Questions about the row below.
1) What is the entry just left of the largest entry?
2) What is the entry just right of the largest entry?
3) What is the largest entry?
4) What is the entry just left of 120?
[107 139 120 117 124 123 139 152 130 114 109 128]
1) 139
2) 130
3) 152
4) 139

[[130 131 121 125]
 [127 130 128 124]
 [129 128 126 125]
 [128 128 127 128]
 [127 128 128 125]
 [128 128 129 128]
 [128 127 128 128]
 [128 127 125 125]
 [128 131 128 130]
 [118 134 158 115]
 [127 127 129 127]
 [128 128 127 128]
 [128 129 128 128]
 [128 131 126 127]
 [128 127 129 127]
 [128 127 128 128]]
Indices start at 0.
Give the top-right entry.
A: 125
Give the bottom-left entry.
A: 128
The entry directly above the largest entry: 128
Give the minimum.
A: 115
Give the entry in row 1 and column 0.
A: 127
Give the bottom entry of the column that holds the smallest entry.
A: 128
The entry in row 2 and column 2 is 126
Give the entry directly below the smallest entry.
A: 127
The entry in row 0 and column 1: 131
The entry at row 0, column 2: 121
The entry in row 2 and column 0 is 129
Give the entry directly below the largest entry.
A: 129
The bottom entry of the column that holds the largest entry -> 128
The entry in the top-left corner is 130
The entry at row 1, column 1 -> 130
The entry in row 2 and column 1 -> 128

data =
[[131 128 131 121 136 123 128 132 127 126 139 115]
 [130 133 123 119 130 126 128 132 125 125 134 133]
 [128 138 124 125 148 111 118 131 130 129 118 120]
 [117 132 127 133 140 128 125 134 132 121 118 124]
 [132 117 128 132 142 124 129 126 129 123 135 144]
 [130 123 128 127 143 123 121 127 134 126 122 122]
 [123 140 128 127 132 120 130 128 121 121 132 136]
 [121 135 118 123 126 127 127 133 127 131 144 122]
 [123 120 130 119 113 121 122 127 127 124 121 138]
 [134 128 128 151 130 122 134 127 134 142 137 140]
 [127 121 126 131 144 140 126 132 128 133 119 129]
 [127 142 118 133 124 115 123 127 128 115 132 130]
 [127 125 135 134 137 131 125 129 120 123 124 138]
 [128 128 132 128 129 134 129 125 134 118 122 138]
 [137 135 124 146 129 128 131 122 135 125 120 106]]
Counting starts at 0.
The entry in row 2 and column 1? 138
The entry at row 0, column 0 is 131
The entry in row 0 and column 2: 131
The entry in row 0 and column 1 is 128
The entry at row 2, column 2? 124
The top-right entry is 115
The entry at row 2, column 0 is 128
The bottom-right entry? 106
The top entry of the column that holds the largest entry is 121
The entry just right of the largest entry is 130
The entry in the bottom-left corner: 137
The entry at row 1, column 0 -> 130
The entry at row 1, column 2? 123

A =
[[127 136 128 121 134 136 136 138 125]
 [134 123 127 135 128 123 122 121 131]
 [132 127 127 131 128 127 127 126 131]
 [136 119 127 139 113 119 118 116 151]
 [136 135 128 123 107 135 135 136 157]
 [127 122 127 136 149 122 121 120 106]
 [138 120 127 138 115 121 120 118 147]
 [134 125 127 132 110 126 125 125 154]
 [127 120 127 138 134 120 120 118 125]
 [127 128 127 129 141 128 128 128 115]
 [131 140 128 117 108 140 140 143 157]
 [134 120 127 138 115 120 120 118 147]
 [132 125 127 132 126 126 125 125 134]]
Rows and columns are numbered from 0.
Which number is the top-left entry?
Answer: 127
Which number is the entry in row 0 and column 1?
Answer: 136
The bottom-left entry -> 132
The entry in row 2 and column 1: 127
The entry just left of the smallest entry: 120
The top entry of the column that holds the smallest entry: 125
The entry directly below 117: 138
Which number is the entry in row 0 and column 2?
Answer: 128
Which number is the entry in row 1 and column 0?
Answer: 134
Which number is the entry just right of 113?
Answer: 119
Which number is the entry in row 2 and column 0?
Answer: 132
Which number is the bottom-right entry?
Answer: 134
The entry just left of the centre entry: 138
The entry directly below the smallest entry -> 147
Which number is the entry directly below 129?
Answer: 117
The entry in row 2 and column 2 -> 127
The entry directly below 110 -> 134
